A small network was shown many inputs. Here are its activations along a few directions, one row for each input.
In each table, some parts of the input vary, and every possible input appears once, in random order.
Descriptions start from the smaller parts, as in this example, which fits no table here: ring(8) and (point or ring(11) or (values(3) and line(6))).
Shared parts are said once, and a part with two or three values counts as separate values.

Other details of the inputs shift rows strongly along two fixed directions, in all tables alike. That doesn't count.

A family of inputs:
r1: [ 11  -4  -4   3   1   0  -3  -4 -10 -11   6  15]
r2: [  8   1  -8  -3  -1  -5  -1  -7  -2 -22   5  12]
r3: [ 12   0  -7   6   1   0  -4 -12 -13  -9   6  12]
r4: [ -1 -14   9  -9   2   1   1  22  17  -5  -5   2]
r5: [ -8  -2  10 -18   5  -2  -6  28   8 -20 -12   0]
r6: [ -8  13 -10   1  -6  -8   2 -18 -13  -3   6  -3]
r7: [  1 -12   7 -10   3   0  -1  22  15 -11  -6   4]
r8: [  8 -11  10  -7   9  10  -9  23   6 -16  -6  13]
r9: [ -4  25 -13   6  -6  -3   0 -33 -18  -1   8  -6]
r10: [-10  -3   9 -17   4  -3  -6  28   6 -22 -11   2]
r11: [ -1  -2  -2  21  -5   4  11 -18  -6  48   7 -14]
r12: [  8  11 -12   5  -3   0   0 -24  -6 -10   9   6]
r13: [-24  -3  16   0  -1   4   8  19  18  47 -14 -33]
r14: [  9   9 -14   5  -4  -6   1 -26  -9 -14  10   8]
r15: [ -3  -9   8  15   0   7   8   0   5  48  -2 -17]
Description of these inputs: values(3) and (point or line(4)).
The inputs of r6 and r4 match in every part but the values(3) part. If r9 is changed in the same way as r6 into r4, which row does it become?
> r12
Which other rows does r10 become when the line(4) part takes its other values? List them by row number.
> r5, r6, r13

A family of inputs:
r16: [  8  -1 -13  10  -8  -5   4 -24   0   2  14   6]
r17: [  0  -3  -9  16 -10  -4  18 -21   7  36   7 -12]
r18: [-16   9   3   2  -7  -4   7  -2   6  23  -4 -25]
r19: [ -2 -24  22  -6   6   8   8  37  37  26 -13 -14]
r20: [ -6  -4  17 -29  12  -1 -15  44  18 -37 -22   7]
r21: [-13  22  -1   9  -6   5   2 -21  -2  28   2 -23]
r22: [ 19  15 -16   1   3   2 -16 -23 -35 -41  15  30]
r23: [ -5  23 -23   5 -11 -15   3 -43 -22 -11  14  -2]
r24: [  2  15 -12 -13   1  -9  -9  -7 -12 -54   2  17]
r25: [ -8  18 -20   3 -14 -15   8 -34 -18  -2  11  -5]
r26: [ 14  -3  -4  -8   5  -5 -11   7 -20 -45   3  28]
r27: [  1 -25  17 -19  12   0 -12  54   8 -29 -13  18]
r28: [ 15 -13   1 -10   8   3  -7  20  14 -43  -5  21]
r29: [ -2  -5   9  18  -2  11  12 -13  19  59  -3 -28]
r30: [ 10  14 -11  16  -4  11   5 -38  -4  16  16  -1]
r31: [  0  -6  -3   4  -3  -7   3  -2 -16   2   4   8]
r32: [-10 -12  15  10   4  10   5  14   3  42  -7 -17]
r33: [ -6 -22  27 -10  15  15  -5  52  19  27 -23 -10]
What is each input in this table made of?
> values(3) and line(6)
The inputs of r24 and r32 match in every part but the values(3) part. If r25 is changed in the same way as r24 into r32, which row does it become?
> r31
Which other rows does r17 become when the line(6) part takes its other values? List them by row number.
> r16, r19, r28, r29, r30
Which other rows does r22 become when the values(3) part takes its other values? List them by row number.
> r21, r30
